[ 35  -1  11  22 -12   3  50  22  15  15  22  31  40   2  14  28  31   4
 -39  36 -22 -32   9  -5  14   2  27  15  20  18   6  26  -6  39] = ralad
[-29 -30 -29  20  20  22 -30 -28  19  -6 -34 -29 -29 -28 -30 -32  26 -32
  11  28  18  14 -26  16  22 -22  25  21  26 -35  21 -28 -24 -28] = fozot
[ 40  31  -3 -22 -22   0  37  46 -18 -18  12  26  19  21   5  18 -20  31
  44 -17 -20  21  12 -20 -20   5 -19 -23 -20  10 -16  41  38  43] = Roda
[  6 -37 -48  47  -5  50  10  -3  29 -38 -37 -19 -21 -51 -49 -35  57 -36
  32  59 -10  36 -52   3  26 -51  59  46  41 -46   1  -6 -39   5] = Med
[ -6  -7 -31 -11 -29  33 -30  -4 -32 -49 -35 -22 -38 -23 -41 -32 -15  -7
  42 -16 -27  44 -27 -24 -35 -36 -21  -9 -17 -33 -33 -16  -5 -19] = Gupi
key -> tag
[-20] -> Q490
[-29] -> Q390
[-30] -> Q699
[18] -> Q382
[17] -> Q648
key fozot 21:  -> Q382
q: [  6 -37 -48  47  -5  50  10  -3  29 -38 -37 -19 -21 -51 -49 -35  57 -36
  32  59 -10  36 -52   3  26 -51  59  46  41 -46   1  -6 -39   5] -> Med
next: [ 21  26 -35  21 -28 -24] -> [-28]
next: [-12   3  50  22  15  15  22  31  40   2  14  28] -> [31]

[ 40  37 -39  33 -37  19  11  41 -44 -40]  pudo
[ -7  38   4 -11  33 -17 -45 -21  26 -32]  fozot
[ -4  -7  -5  -4  14 -21 -42  -2  16 -30]  Med
[-42 -13  27 -38  39 -19 -39 -41  32   4]  ralad
[ 42  38 -42  44 -40  25  13  46 -44 -27]  Ripa
[ -7  19  41  11 -39  37  33 -37  19 -32]  Siz
[-11   0  18 -14  13  -3 -41 -14  22  10]  miti
[ 31   5 -44  30 -26   0   1  38 -43 -47]  Gupi
tags:
[11] -> Q896
[41] -> Q828
[-21] -> Q803
[38] -> Q108
[-14] -> Q999
[-37] -> Q741
key pudo 8:  -> Q828
next: [ 37 -39  33 -37  19  11  41] -> [-44]
q: [ -4  -7  -5  -4  14 -21 -42  -2  16 -30] -> Med
next: [ 38   4 -11  33 -17 -45 -21  26] -> [-32]
q: [ 31   5 -44  30 -26   0   1  38 -43 -47] -> Gupi
q: [-42 -13  27 -38  39 -19 -39 -41  32   4] -> ralad

[  1   5  -6  26  19  -1  -4  -7  10   3 -27  13  17   9 -13  -6  10  -8
  -4   5   5 -10  -5  -4 -16   4  -3   5   7   3 -14  11  10  17 -11   6
   8  -2 -16  -8  -6  -2  -3 -12  26 -17  -7 -36 -10  -6  -7   3  22]  Med
[ 20   7  -8  13  12   0  -5  10  12  -3 -28  11  21  13  -5  -4  11   7
   6   1  -2  -9 -18   6  -9  20   8  -6  -6   8 -15  -8   0  16  -3   9
  13 -11 -10  -3 -13  -7 -19 -10  28 -14 -26 -26  -2   2   4  -6  10]  fozot
[  8   4  -7  26   8  -4   3   3  17  -6 -33  -1  12  17  -3  -6   5  -2
 -10   2   3  -9  -4  -3  -1  10  14  -9  -4  19 -25   3   3  13  -9   7
  13   0 -15 -16 -17  -9 -23  -6  17 -10 -19 -25  -5   5 -10  -6   7]  Ripa
[ -5   2  14  16  -9  11  10   3 -14  -8 -15  11 -13  14 -11  -1   1  19
 -20  -9   0  13   8   3  -4  -2 -23  39  -3  -9   8   6  26  18   1  -2
 -12  -4   0  12   5   9 -10 -10 -11  16  -1   1  -7  -2  -9  -4   6]  pudo
[ 13   3  17  23  -8   8  15  -7  -8  -2 -20  -4 -12   9 -14  -9   3  20
 -16 -15  -5   9  -2   7  -1  -3 -20  51 -10   1   1   7  21  12  -4  -5
   3  -8  13  -1  15   5   3  -3 -17   9   0 -11  -2  18 -12  -3   7]  ded
[ -2 -19  -5  -8  -7  11 -20 -20  -4   3  24  20   7   9   4  10  22  20
   2  -3 -34 -16  -9  13  22   2 -11 -19  -3   5  13   1 -33  16  23   4
  14  12  -1  -5  -3 -10 -11  13  19   0 -11   5  17  18  14 -18  16]  Gupi
[-12 -16   1   3 -11   8 -14 -16   7  10  23  24   0   2  -3 -12  27  27
  -8  10 -29 -21 -10  24  17   2  -2 -21   0  -1  22   6 -20  12  18   4
   6  16  -1 -14   0  -9  -4   2  16   8 -13   7  24  18  13 -10  19]  zegol
next: [ 1  7 21 12 -4 -5  3 -8 13 -1 15  5] -> [3]
tags:
[8] -> Q673
[-12] -> Q777
[6] -> Q665
key zegol 37:  -> Q665

[  6   6 -11  16  -2  32  29  -9 -20 -12   5  23  -3   4   9  -1  19   4
   4   7  -3   7  10  -4  -2  -8  40 -15   1  16  -7 -10 -15  -1  -5  45
  -4  -6 -18  17   6   4 -12  -7  -8   2  -1  12 -16 -16  -3   3  -2   3
  -8   9   1   6 -17 -10 -10  21]  ded
[ 12   5 -15  22  -3  31  25   1 -20 -13   7  19   2  11  10   4   6  -2
   1   4  -3   9  13 -14  -8 -10  39 -12   2  11 -10 -19 -23  -3  -7  35
  -5  -8 -20  20  -5   1 -19  -2  -8   2  -4  16 -23 -19  -4   5  -8   0
 -11   6   2  -2 -15  -7  -7  15]  fas
[  7  -1 -13  18  -5  32  27  -8 -19 -20   3  19  -5   7  16  -3  14  -4
   0   4  -4   7   8  -7 -10 -11  33 -13  -6  18 -12 -18 -21  -3 -15  41
  -7   2   4  17 -18   6  -6  -7 -12 -16  -1  -8  12 -22  -2  -1  -7   4
 -10  -1   3   2  -8 -12  -6  27]  Med
[  6   7 -10  14  -2  31  29  -7 -18 -12   5  22  -5   6  11   1  17   2
   4   7  -3   7  12  -4  -1  -5  39 -13   0  15  -9 -11 -14  -3  -6  41
  -3  -6 -18  18   3   4 -12  -6  -7   3  -1  16 -14 -16  -3   3  -3   3
  -5   8   2   2 -16  -9 -10  23]  miti
[  6   7 -10  14  -2  31  29  -7 -18 -12   5  22  -5   6  10   0  16   3
   5   7  -3   7  12  -4  -2  -5  39 -13   0  15  -9 -11 -14  -3  -6  41
  -3  -5 -18  18   3   4 -12  -7  -7   3  -1  16 -14 -16  -4   3  -3   4
  -6   8   2   2 -17  -8  -9  22]  fozot
[  6   6  -3  11  11  31   7  -5 -15 -17  10  27 -16 -20   7 -20 -15   3
  16  25 -22  -6  25   6  -4 -13  32  -7  -3  -8 -11   6 -14  -2  18  17
 -19  -8  -5  13  -4  -4 -17   9  11   6  12   2  14  -7   4   5  -6  19
  -9  -2   5   0   2 -15   5  32]  Gupi
[  7  -1 -13  18  -5  32  27  -8 -19 -20   3  19  -5   7  16  -3  14  -4
   0   4  -4   7   8  -7 -10 -11  33 -13  -6  18 -12 -18 -21  -3 -15  41
  -7  -1 -20  14   1  -7  -8   0 -16   6  21  21 -23 -22  -2  -1  -7   4
 -10  -1   3   2  -8 -12  -6  27]  Ripa
[-17  -4  -9   3  13  32   0  -3  12 -18   0  26  17 -12   8  10  -6 -11
  12  11   4  -6  20 -19  -6  13  24 -35  16   2 -18   6 -16  -5 -14  39
 -21   3  13 -17   2   7  10  14  13   7  21  -8   3  -5   4  11  -3  16
 -18  -1  16  11   6   8   0  -6]  Roda
Table of tags by key:
[17] -> Q726
[12] -> Q981
[16] -> Q865
[-3] -> Q471
[-4] -> Q626
[11] -> Q528
key ded 48:  -> Q981
next: [-15  -1  -5  45  -4] -> [-6]
next: [ -6 -18  17   6   4 -12  -7  -8   2  -1  12 -16] -> [-16]
q: [  6   6 -11  16  -2  32  29  -9 -20 -12   5  23  -3   4   9  -1  19   4
   4   7  -3   7  10  -4  -2  -8  40 -15   1  16  -7 -10 -15  -1  -5  45
  -4  -6 -18  17   6   4 -12  -7  -8   2  -1  12 -16 -16  -3   3  -2   3
  -8   9   1   6 -17 -10 -10  21] -> ded

[  1 -51 -15 -26   7 -26  24  -7   0  18] -> pudo
[ 28 -35  -9 -23  13  10  24 -20  -7 -15] -> Roda
[  6   4 -13   6  16 -16 -11   0   1 -31] -> ralad
[ 6  8 -1  8  4 -9 -1 -1  4 18] -> ded
[  5   1  -8 -16   5 -14 -15   4   2 -12] -> Ripa
[  4   5 -10   0  -2 -13  -8   1   3 -14] -> Gupi
[  5   1  -8 -16   5 -14 -15   4 -32  -6] -> Siz
next: [ -9 -23  13  10  24 -20] -> [-7]
key -> tag
[-2] -> Q278
[3] -> Q284
[7] -> Q24
[-3] -> Q445
key Gupi 5:  -> Q278
next: [  4   5 -10   0] -> [-2]
q: [  1 -51 -15 -26   7 -26  24  -7   0  18] -> pudo

[-17 -12  40 -29  19 -15 -10 -37  22  18 -27  18 -17 -20 -20  42 -36 -12
  19  39  39  32 -34  34 -23  20 -18  35 -13 -34 -15  19  -9  -3  26  28
  19  28 -27] : ralad
[-17 -12  40 -23  19 -15 -10 -37  22  18 -27  18 -17 -20 -20  42 -36 -12
  19  39  39  32 -34  34 -23  20 -18  35 -13 -34 -15  19  -9  19  -3  28
  26  28 -27] : fas
[-17 -12  40 -29  19 -15 -10 -37  22  18 -27  18 -17 -20 -20  42 -36 -12
  19  39  39  32 -34  34 -23  20 -18  35 -13 -34 -15  19  -9  19  -3  14
  12  12  -2] : fozot
q: [-17 -12  40 -23  19 -15 -10 -37  22  18 -27  18 -17 -20 -20  42 -36 -12
  19  39  39  32 -34  34 -23  20 -18  35 -13 -34 -15  19  -9  19  -3  28
  26  28 -27] -> fas
q: [-17 -12  40 -29  19 -15 -10 -37  22  18 -27  18 -17 -20 -20  42 -36 -12
  19  39  39  32 -34  34 -23  20 -18  35 -13 -34 -15  19  -9  -3  26  28
  19  28 -27] -> ralad
next: [19 -3 28 26] -> [28]
q: [-17 -12  40 -29  19 -15 -10 -37  22  18 -27  18 -17 -20 -20  42 -36 -12
  19  39  39  32 -34  34 -23  20 -18  35 -13 -34 -15  19  -9  19  -3  14
  12  12  -2] -> fozot
tags:
[-3] -> Q921
[19] -> Q659
[-2] -> Q843
[-27] -> Q866
[18] -> Q752
[-28] -> Q428
key fozot 34:  -> Q659

[  1 -24 -12   9  -3  -4 -14   9 -20   8 -10  -8   5  -7 -23  14 -13  28
 -25 -12  13  15  15   4  -1 -21 -14  32  -7  -6 -30] -> pudo
[  9  -3  -4 -14   9 -20   8 -10  -8   5  -8 -23 -21 -30 -15 -19  -8 -38
  17   8 -38 -23 -34 -21  -3  -5   4 -43 -36  -8  18] -> Med
[  9 -21   2 -11 -38 -16  -2 -34 -10 -35 -23   0 -11 -40 -10 -14 -19 -23
   8   2 -37 -16 -31 -22  -5  -4  -6 -30 -45  -5  -1] -> fas
q: [  1 -24 -12   9  -3  -4 -14   9 -20   8 -10  -8   5  -7 -23  14 -13  28
 -25 -12  13  15  15   4  -1 -21 -14  32  -7  -6 -30] -> pudo
tags:
[-1] -> Q682
[18] -> Q506
[-3] -> Q318
[-21] -> Q406
key Med 25:  -> Q318
next: [  9  -3  -4 -14   9 -20   8 -10  -8   5  -7 -23] -> [14]
next: [ 15  15   4  -1 -21 -14] -> [32]

[ 15  38 -41  22] = Roda
[ 21  27 -17  18] = Siz
[ 29  35 -25  30] = fas
[ -7  -2  49 -30] = Ripa
[ 26  35 -25  25] = ded
[ 22  29 -20  20] = ralad
[-28 -46  38 -27] = fozot
[-7 -2 -4 -3] = zegol
tags:
[-27] -> Q771
[-3] -> Q421
[-2] -> Q415
[-4] -> Q241
key zegol 4:  -> Q421
q: [ 26  35 -25  25] -> ded
next: [ 27 -17] -> [18]

[ 26   2  -7  -4  -8  29  10   6  -6  14  -2  42 -12  17 -12 -16  -2   2
  17   4 -11]  Gupi
[-24   3   3 -16   4  26 -15  10 -14 -14 -16   6  -9  14   0   5  14  11
  -5   8  -4]  miti
[ 14   5  -3  -6  -7  11   8   8  -6  16 -15  30 -22  23 -21 -19   9  -8
  14   6 -12]  fas
[-31 -14  -3  14  20  -2  42   6  29  14  -6  10 -12   3  -5   0  -4   5
   1  16  -1]  zegol
[  0 -18   5  10  -2   4   0  -2   7   1   2   9 -10   1 -16   2 -12   0
   3  -6 -17]  ralad
[ 14   5  -3  -6  -7  11   8   8  -6  16 -15  30 -15  29  -9  -4   2 -20
  22   5  -7]  Ripa
next: [ 29  10   6  -6  14  -2  42 -12] -> [17]
tags:
[-1] -> Q308
[-22] -> Q657
[-2] -> Q117
[-19] -> Q584
[-9] -> Q264
[-18] -> Q453
[-10] -> Q172
key ralad 13:  -> Q172

[ 23  25 -15   8 -19 -21  14  20   8   5   2 -19  -6 -14  13 -46] : fas
[  8   6  31 -20  24   8   5 -20 -16   4  22  25 -15   8  -1  42] : Gupi
[ 16 -18 -12 -11  23  10  39  -8 -25   3 -29   1  26  13 -17  25] : Ripa
[ 19  -9 -26  36 -14 -18  12  13  -5   4   4 -16   4  -3  11 -46] : Siz
[ 23  -8 -25  39 -11 -18  16  10 -12   3   8 -13   5   1   9 -43] : miti
key -> tag
[1] -> Q84
[-20] -> Q501
[-8] -> Q267
[23] -> Q596
key Ripa 8:  -> Q267
next: [ 23  -8 -25  39 -11 -18  16  10 -12   3] -> [8]
next: [ 22  25 -15   8] -> [-1]
q: [ 23  -8 -25  39 -11 -18  16  10 -12   3   8 -13   5   1   9 -43] -> miti
q: [ 16 -18 -12 -11  23  10  39  -8 -25   3 -29   1  26  13 -17  25] -> Ripa
q: [ 23  25 -15   8 -19 -21  14  20   8   5   2 -19  -6 -14  13 -46] -> fas

[  1  44 -13 -44  12 -17  26 -32  10   6  19  50  -9 -37 -39  -4   1  12
 -38 -31   1 -27  22  29  -6 -24  21  35   9 -46 -21  10  46  13  50  45] -> Roda
[-40  23  45 -18 -20  10 -12  51 -10 -44   2  18  10   4  41  -3  12  -1
  -5 -28  47  31  53  42  47  39 -39 -45 -33 -39 -24 -40  47   3 -13  24] -> ralad
[ 17  48   6 -16 -37  13 -37  51 -13  20 -20 -27   1  -4 -46   0  20 -39
   5 -44 -32 -14  11 -33 -15  15 -18 -49 -14 -32  24  38  -8   8 -26  50] -> pudo
[  6 -32   6 -12   4 -43  47  20 -38  16 -50 -42 -26  36  29 -17 -35  39
  32   7  22 -44 -12  31  37 -38 -42 -29 -37  13  26  -3   3 -44 -40 -43] -> fas
[-15  -2  40  35  27 -26 -27 -47  22 -43 -31  44  11 -11   8  17  40 -22
  -5  41 -10   5 -47  47 -31  47  23 -50 -21  -3 -39  48 -16  52 -11  -4] -> zegol
[  6  48  32 -42 -15   8 -35  16 -34  49  26  46  53  44  -4 -15  48  11
  10 -34  49 -40 -47 -23  15  22  14  45  45  44 -22 -35  23  19  31  42] -> ded
[ 17  48   6 -16 -37  13 -37  51 -13  20 -20 -27   1  -4 -46   0  20 -39
   5 -44 -32 -46  11 -33 -15  15 -18 -49 -14 -32  24  38 -41   8 -26  50] -> Med
[ 48   6 -16 -37  13 -34  51 -13  20 -27   5  13  12  52 -47 -10   2 -10
   5  46 -19  -9  29 -19 -46 -40  22  45 -18 -20  10  25  -3  45   0 -34] -> Siz
[ 10  54 -32  52  54 -47 -27  32  41  44 -37  -3   5  35  17 -19  52  -1
   6  36  36 -37 -22 -45  10  24  13  53 -23  54 -27 -45 -41  23 -10  39] -> Ripa
[-15  -2  40  35  27 -26  53 -47  22 -43 -31  44  11 -11   8  53  40 -22
  -5  41 -10   5 -47  47 -31  47  23 -50 -21  -3 -39  48 -16  52 -11  -4] -> miti
[ -7 -37  20  40  36  29 -34 -16  31  46  32 -43  -4 -24   0 -48 -24   0
  48 -51  -4  49   4 -29  48 -12   9 -13  -8  31 -48 -35  37 -42  44 -32] -> fozot
next: [ 53  42  47  39 -39 -45 -33 -39 -24 -40] -> [47]
tags:
[18] -> Q735
[-20] -> Q892
[53] -> Q456
[-22] -> Q845
[0] -> Q737
[-19] -> Q409
[-48] -> Q17
[-4] -> Q550
[17] -> Q99
key Ripa 16:  -> Q409
next: [-40  22  45 -18 -20  10] -> [25]
q: [-15  -2  40  35  27 -26 -27 -47  22 -43 -31  44  11 -11   8  17  40 -22
  -5  41 -10   5 -47  47 -31  47  23 -50 -21  -3 -39  48 -16  52 -11  -4] -> zegol
q: [ 17  48   6 -16 -37  13 -37  51 -13  20 -20 -27   1  -4 -46   0  20 -39
   5 -44 -32 -46  11 -33 -15  15 -18 -49 -14 -32  24  38 -41   8 -26  50] -> Med

[-23  36 -11  11  17 -42 -36  36  35 -40 -42  33 -42 -31  24  43  21  36
 -22 -18 -26 -35  -4  41 -41   3 -51  39  39 -19  46 -28 -44  45 -36  45
  33 -39 -43  28 -36  -5  41 -42]  Med
[-16  46 -28 -40  31  24  47 -18   7   9  28   4  22  44  23 -12 -43   7
  47   3 -25 -24 -17   9  -9  40  25 -11 -40  48  12  43  28 -17  22 -25
 -43  12  11  13  14  36 -12  22]  miti
[  0  41  -4 -20  22 -39 -11  34  42 -41 -43  45 -44 -10  13  44 -13  36
  -6 -33 -39 -36 -35  42 -34  12 -42  38  27  -4  35  -5 -45  46 -37  37
  19 -49 -46   8 -42  11  48 -30]  Roda
[-12  39  -4 -29  14 -41 -24  44  46 -40 -39  35 -32  -4   9  40 -26  37
  -3 -33 -39 -46 -23  26 -46   7 -34  43 -10  -8  37 -14 -33  39 -24  38
   1 -40 -41  35 -42  12  45 -37]  pudo
[ 32 -32  26  -4 -12  43  35 -48 -43  44  35 -40  45  28 -22 -45 -11 -32
  11  29  23  39  18 -36  39  -9  39 -44 -28  28 -28  35  38 -41  28 -35
 -28  43  38 -28  48   6 -33  38]  fozot
key -> tag
[-44] -> Q598
[38] -> Q87
[43] -> Q177
[-12] -> Q347
key fozot 28:  -> Q598
q: [  0  41  -4 -20  22 -39 -11  34  42 -41 -43  45 -44 -10  13  44 -13  36
  -6 -33 -39 -36 -35  42 -34  12 -42  38  27  -4  35  -5 -45  46 -37  37
  19 -49 -46   8 -42  11  48 -30] -> Roda
next: [-19  46 -28] -> [-44]
next: [ 45  28 -22 -45 -11] -> [-32]

[ 35   7  12  13  36 -28 -19 -22 -15  21   2  18  -7   6  19  -9 -35 -22
 -10  17  25  13   4 -21  24 -33   4 -25  24  14  -2  20 -12 -12  -1  18
  19 -32  17 -20  39  11  16   4 -26   0   4 -15   1 -16 -27 -11  22] : Siz
[ -1  -2   9   1   8   1 -12   6  29   3   7   8  15   6  32  24 -20  15
  15 -24 -15  11 -22  -4  41   7   4 -29  23  25 -32  -2 -17 -11 -27  23
  12 -32 -20   8  24  35   4 -17  21  17 -11  -4  18  29  26 -20  17] : miti
[ 23   8  25  16  31 -14 -19 -16   1 -18  11  12  -7   3   9  11 -17  -9
  15  12   5  13  12 -22  47 -33   9 -18  28   9  15 -10 -18 -18 -13  17
  25 -33  11 -20  48  23   5   7 -28  11   1 -16   0 -15 -27  -3  20] : Ripa
next: [  4 -15   1 -16] -> [-27]
Table of tags by key:
[1] -> Q10
[-33] -> Q821
[16] -> Q58
[11] -> Q795
[17] -> Q104
[0] -> Q446
[12] -> Q215
key Ripa 46:  -> Q795
next: [-27  23] -> [12]

[-48  22 -14  16  -8 -38  -1 -38  -6  34 -36 -20 -43 -16  46 -21]  Med
[-15  20  23 -43  36  42 -36 -26   8  30 -49  41 -33 -23  -1   6]  fas
[-34 -26  13   0 -44 -25  37   7 -28 -18 -22  -2  13  20  45 -11]  ded
[ 23  36 -15  20 -43 -41  26  34 -47 -43   3 -47  40 -42  48 -44]  ralad
Table of tags by key:
[-41] -> Q8
[34] -> Q607
[2] -> Q230
[3] -> Q343
[-22] -> Q220
[-42] -> Q976
[-23] -> Q612
key ralad 11:  -> Q343
next: [ -1 -38  -6  34 -36 -20 -43 -16] -> [46]
q: [-48  22 -14  16  -8 -38  -1 -38  -6  34 -36 -20 -43 -16  46 -21] -> Med
next: [ 23  36 -15  20 -43] -> [-41]
q: [-34 -26  13   0 -44 -25  37   7 -28 -18 -22  -2  13  20  45 -11] -> ded

